Each row below holds a small network's activations on one input, seen along a few directions.
In each table, some parts of the input vary, and every possible input appears once, in random order.
Descriptions start from the smaller parts, as in this example, which fits no table here: ring(8) and (point or (values(2) and line(4)) or line(9)).
Shared parts are said once, and a part with two or three values counts as separate values.
In the rows, zero is written as 128.

Other details of the inputs shift rows strongly along two fixed directions, in all tables alike. That doesn't count.

Table:
x1: [119 119 118 145 113 135  99 145 122 108 135 146 126 101  88]
x2: [142 180 151 145 150 140 118 117 125 143 103  86 134 140 103]
x3: [106 164 132 145 142 139 155 147 147 130 128 135 137 145 132]
x4: [135 127 108 140 134 138  97 148 134 120 139 138 121  85 106]
x5: [124 173 119 139 129 152 120 140 145 125 129 138 147 123 112]
x6: [125 191 170 154 137 145 127 108 123 140  96  96 141 169 110]
x7: [103 130 116 152 136 145 104 196 145 119 143 139 111  95  87]
x8: [176  67 102  92 107 114 109 108  83 119 134 152 133 132 175]
x9: [157  89 123 112 129 110 157 110 117 132 131 132 132 155 186]
x10: [114 149 108 153 126 142  84 180 133 102 142 145 141  95  85]
x11: [131 201 161 148 150 139 148 127 145 161 112  77 125 163 104]
x12: [101 181 139 133 117 145 144 102 158 147 106 115 150 135 127]
x13: [ 93 179 143 152 136 143 152 109 172 138 100 103 156 123 128]
x14: [114 116 107 121 130 124 111 155 141 127 153 119 110 101  92]
x15: [149 135 138 118 128 125  86 174 112 132 131 100 102 129  82]
x16: [125 141 135 116 125 116 154  72 136 145 108 116 144 134 163]
x17: [ 98 164 141 147 142 152 155  95 161 129 113 108 147 133 126]
x18: [104 172 146 158 140 145 176 121 174 144 122 118 133 143 112]
x19: [137  73 116  84 111 109 115 125 109 125 153 137 104 125 131]
x20: [153  89 119 108 130 107 129 125 118 135 149 144 103 119 149]
x21: [131 169 109 154 134 152 135 124 147 138 120 121 155 133 132]
x22: [111 169 135 145 130 133 147 142 148 134 138 139 139 153 125]
x23: [126 124 127 140 140 130  64 223 109 109 132  98 100  94  52]
x24: [149 133 120 122 129 121 168  99 132 152 129 127 136 168 176]
x25: [112 122 115 112 111 119 103 167 143 134 140 124 118 102  98]
x26: [125 169 158 146 132 131 114 157 123 138 121  96 117 154  89]
x27: [149  62 115  80 116  77 123 115 105 133 141 130 109 111 160]
x28: [128  72 118 102 123  93 110 154 125 119 139 123 114  91 130]
x29: [120 169 122 133 130 141 133 157 154 136 142 137 131 137 110]
x30: [159  52 111 111 131 111  87 142  99  97 142 150 111  76 140]
x31: [106 137  99 141 132 144  88 158 146 113 140 116 126  79  71]
x32: [ 94 114  99 140 122 132  66 197 133  98 125 125 128  57  72]
x33: [145 102 130 110 133 116 146  92  96 113 118 152 140 142 185]
x34: [143  74 122 115 127 121 112 120  93 108 128 156 117 107 157]
x35: [151 138 135 124 131 135  71 155 104 122 116 104 119 117  82]
x36: [ 82 181 149 146 119 132 157 125 166 153 119 114 142 150 119]
x37: [144  44 125  84 127  92 133 106 102 116 147 131 106 122 161]
x38: [112 109 117 138 126 130 121 168 130 116 138 140 111 106  92]
x39: [175  74 108  91 129  96 117 101  87 111 140 152 126 114 174]
x40: [156  65 105 107 107 102 109 147  92 118 150 152 120 137 155]
x41: [140 110 147 120 138 118 167  98 134 140 131 136 119 146 174]
x42: [128  81 120 105 104 100  96 123 101 112 128 138 128 103 138]
x43: [111 188 138 152 121 163 153 101 159 142 113 130 143 142 106]
x44: [147  80 124 117 114 116 102 118  94 111 140 160 119 112 147]
x45: [161 106 125  98 113 116 162  91 111 149 131 142 131 180 192]
x46: [149  86 122  99 109 111 132 120 113 130 144 149 105 131 130]
x47: [115 172 135 147 134 138 172 110 164 153 128 122 127 145 114]
x48: [122  93 147  94 120  95 172  83 111 142 114 129 126 156 190]
x49: [122 105 147 105 128 122 173  43 105 128 106 131 136 165 191]
x50: [146 124 145 130 146 119  97 176 116 123 128  89 108 114  89]
x51: [138  97 141 116 123 120 164  65 100 122 108 148 131 148 173]
x52: [135 131 103 128 138 119 111 173 139 123 153 135 120 104 107]
x53: [121  88 144  96 126 109 174  74 107 135 126 132 119 165 181]
x54: [138 115 156 115 120 113 173  75 116 149 132 151 121 177 188]
x55: [119 180 137 154 149 148 156 113 158 126 114 125 158 135 141]
x56: [155 115 140 111 125 114 178  37 113 141 113 138 132 156 182]
x57: [156  64  91 118 106 115  72 159  84  98 145 154 131 102 133]
x58: [121 185 167 154 150 150 136 113 122 137  85  92 141 160 117]
x59: [126 131 138 106 117 135 152  63 124 137 120 128 135 154 157]
x60: [104 151 134 151 118 137 139 143 149 133 137 137 123 136  93]
x61: [120 165 127 145 126 160 118 133 149 134 128 139 133 117 110]
x62: [110 132  97 154 130 146 102 206 140 117 139 131 130 109  93]
x63: [113 136  94 161 130 157  89 189 132 105 125 133 145  96  95]
x64: [110 185 140 153 151 142 169 136 173 139 127 121 145 147 131]
x65: [128  52 110  96 109  99  89 154  96 107 162 143 100 105 112]
x66: [103 157 151 133 121 140 165  61 135 137 114 125 147 168 153]
x67: [128 194 169 159 157 151 137 114 142 140  91  79 146 149 109]
x68: [109 188 143 147 130 157 158 127 170 158 130 132 127 153 121]
x69: [127 112 116 144 131 135 109 146 136 105 129 133 127  85  94]
x70: [137 117  99 147 133 142  99 165 133 108 129 128 145  97 118]
Each input here is: values(2) and ring(5) and (point or line(6)).
The inputs of x30 and x41 match in every part but the values(2) part. If x32 is changed in the same way as x30 into x41, which row does it become?
> x48
Change only the values(2) part in x47. List by row number the other rows that result.
> x56
Start at x60 and move only the ring(5) part, one step at a time. The first step leads to x38. Which rows follow, in order?
> x18, x47, x46
Change only the line(6) part in x36. List by row number the other rows that result.
> x22, x40, x54, x60, x65
Change only the line(6) part in x70. List by row number the other rows that result.
> x13, x17, x30, x55, x69
Change only the values(2) part in x35. List by row number the other rows that result.
> x15
List by row number the other rows that have the values(2) part and the ring(5) part in common with x16.
> x2, x4, x21, x31, x39, x56
Change only the ring(5) part in x23. List by row number the other rows that result.
> x11, x15, x26, x50

Table:
x71: [111 154 119 160 140 151  84 179 140 109 121 111 134  86  69]
x72: [165  82 121 112 131 112 106 131  88 111 129 137 123 123 150]
x73: [148  81 154  86 121  93 161  64  94 138 118 125 117 165 187]
x74: [177  38 143  63 123  71 147  63  74 129 129 131 104 145 201]
x75: [162  71 138  88 118  99 131  72  81 126 122 133 118 144 172]
x76: [122 145 121 140 131 139  94 155 132 118 122 115 133 101  91]
x77: [ 89 233 150 178 139 172 151 147 180 152 116 109 144 156  84]
x78: [137  75 109  99 110 108 185  67 124 130 145 183 137 149 220]
x79: [ 93 228 145 175 149 163 159 153 190 157 120  97 141 149  89]
x80: [145  81  75 131 123 125  14 249 105  85 160 135 107  41  46]
x81: [125  24  67  99 104 103  89 158 114  88 169 183 115  53 134]
x82: [ 95 203 146 162 138 155 155 146 169 151 120 106 138 157 101]
x83: [120 224 180 148 138 156 228  29 156 178  91 110 160 230 187]
x84: [102 154 125 150 128 145  88 179 144 119 132 116 120  94  59]
The inputs of x84 and x77 match in every part but one. If x73 is changed in the same way as x84 into x77, which row does it become?
> x82
What is each input in this table made of?
> values(2) and (point or line(6))
Change only the values(2) part in x75. List by row number the other rows that result.
> x83

Table:
x85: [136  94 128 112 134 109 112 159 110 118 143 125 104 121 115]
x86: [ 94 227 122 185 146 183 122 169 182 136 113  94 156 125  66]
x87: [163 101 127 109 118 115 108 122  93 123 135 147 118 133 142]
x88: [ 92 190 130 166 147 162 118 164 169 128 126 100 131 109  60]
x89: [152  51 121  85 110  96 103 112  87 118 138 128 103 113 133]
x90: [ 94 229 130 191 138 190 121 163 175 134 115 111 148 128  57]
x91: [158  72 121 107 117 112  85 125  74 101 129 149 120 108 139]
x92: [143 137 158 126 137 118 181  93 126 152 113 116 128 177 175]
x93: [ 99 184 164 139 127 139 183  99 155 165 112 105 133 185 133]
x94: [160  40 115  73 105  82  83 139  81 116 149 138  93 100 128]
x95: [132  53 103  99 109 103 140  91 110 106 139 176 135 107 186]
x96: [119 155 146 147 140 137 138 115 140 133 103 111 140 127 130]
x97: [119  71  86 117 113 118 118 169 133 111 166 172 118  97 135]
x98: [132 181 186 114 142 121 225  17 140 172 101 113 142 215 205]
x99: [127 118 166 101 116 108 172  39 108 146 101 118 133 171 186]
x100: [129  75  86 108 110 112 119 144 131 114 162 174 121  91 146]
x101: [151  67  81 120 125 113  36 239  96  91 161 131 105  68  73]
x102: [110 163 112 169 143 157  87 198 161 120 130 105 126  80  50]
x103: [163  92 130 106 129 102 120 126 107 129 131 129 114 120 147]
x104: [ 99 199 123 182 136 171  97 207 160 127 135 122 133 121  49]
x105: [105 160 134 136 126 145 221  37 168 153 118 152 158 177 199]
x106: [133 145 140 128 133 131 142  93 119 130 102 116 150 149 161]
x107: [ 95 172 142 153 145 145 119 139 150 123 117 108 135 113  92]
x108: [169  95 122  97 125 103 119 113  95 127 132 132 126 138 166]
The inputs of x87 and x91 match in every part but one. If x103 is changed in the same way as x87 into x91, which row does it become?
> x96
What is each input in this table made of?
> line(4) and (point or line(5))
List by row number the other rows that have the line(4) part in common with x90.
> x86, x88, x89, x102, x105
Start at x93 and move only the line(5) part, one step at a time. The first step leads to x85. Which rows follow, in order?
> x92, x101, x104

Table:
x109: [109 185 150 152 121 157 207 103 158 142 135 180 159 209 172]
x110: [114 108 142 139 139 137  47 236 108 107 111  83  95  70  31]
x111: [137 192 154 163 149 136 207 119 168 171 139 159 123 181 160]
x112: [116 241 141 169 144 143 185 136 184 173 114  69 161 196 107]
x113: [177  95 113  96 110 129  61 143  72  90 146 167 134 124 136]
x114: [120  90 114 124 122 132 144  92 157 128 134 134 143 104 179]
x115: [131 161 131 179 128 181  77 177 110  89 113 136 147 131  75]
x116: [147  64 150 102 143 114 139  42  83 101  97 120 115 114 139]
x117: [119 188  94 174  99 177  84 201 153 115 135 148 161 123  55]
x118: [152 109 170  64 129  96 128 100  93 148 107 102 107 150 165]
x119: [101 153 114 136 111 134  78 235 159 140 122  92 111  85  32]
x120: [212  64 130 129 141 111  72 154  54 104 130 138  91 103 127]
x121: [131  95 162  74 107  83 107  61  80 134 130 122 110 139 150]
x122: [ 60 226 124 183 143 169 213 119 186 147 114 153 174 163 163]
x123: [127  65 154  73 119  76 169 133 115 142 134 140  85 153 176]
x124: [124 115 100 118 126 145 175  71 120 142 123 155 153 161 216]
x125: [143 115 146 107 149  81 203 117 131 148 152 126 119 199 188]
x126: [150  42  89  82 104  95 101 107 101 101 138 141 110  66 101]
x127: [140  32 115  68 112  99  96 173 105 134 150 122  72 108 131]
x128: [101 196 111 173 118 201 132 165 177 136 146 150 152 160  96]
x129: [148 104  90 113 107 116 142  85  94 127 107 153 162 139 195]
x130: [ 89 156 141 135  91 116 128 107 142 153 123 110 128 137  89]
x131: [ 50 183 137 156 111 157 133 135 182 157 146 106 114 133  70]
x132: [ 88 245 117 171 151 182 127 126 161 131  96 120 182 128 123]
x133: [105 158 123 121 146 146 100 116 151 110 124 114 129  72  63]
x134: [138 116 130 123 109 110 166  50 143 137  98 128 170 130 197]
x135: [164  56  95  94 138  96 107 176 110 125 176 111  96 135 135]
x136: [132 201 118 179 146 178 139 169 184 166 149 131 117 138  95]
x137: [170 125 171 125 161 107 163  91  86 133 105  76 130 197 170]
x138: [202 123 128 119 117 108 153  92 104 161 126 146 123 163 172]
x139: [126  73 116  87 124 124 170  51 132 128 141 138 106 121 156]
x140: [111 104 111 175 144 146  40 192 136  74 108 110 143  28  63]
x141: [103  36 125  89  96  67 106 149  99 112 173 162  79  99 117]
x142: [116  47 105  91 123  95 140 126 124  94 162 166  92  72 116]
x143: [172 155 103 146 144 141  33 225 120 113 156 132 103  61  53]
x144: [111 159 123 145 141 142  84 136 161 107 115 115 161  64 112]
x145: [121  51 112 114 121  91 135 134 136 100 150 167 131  75 173]
x146: [ 82 189 206 157 130 139 175  39 127 157  81  87 138 191 128]
x147: [107 162 111 181 149 169  98 148 113  98  88 121 159 107 114]
x148: [173 145 157  92 155  96 155  88 102 144 127  88 134 190 181]
What is each input in this table made of?
> line(5) and ring(8)
The inputs of x140 and x120 match in every part but the ring(8) part. If x144 is changed in the same way as x140 into x120, which row does it become?
> x143
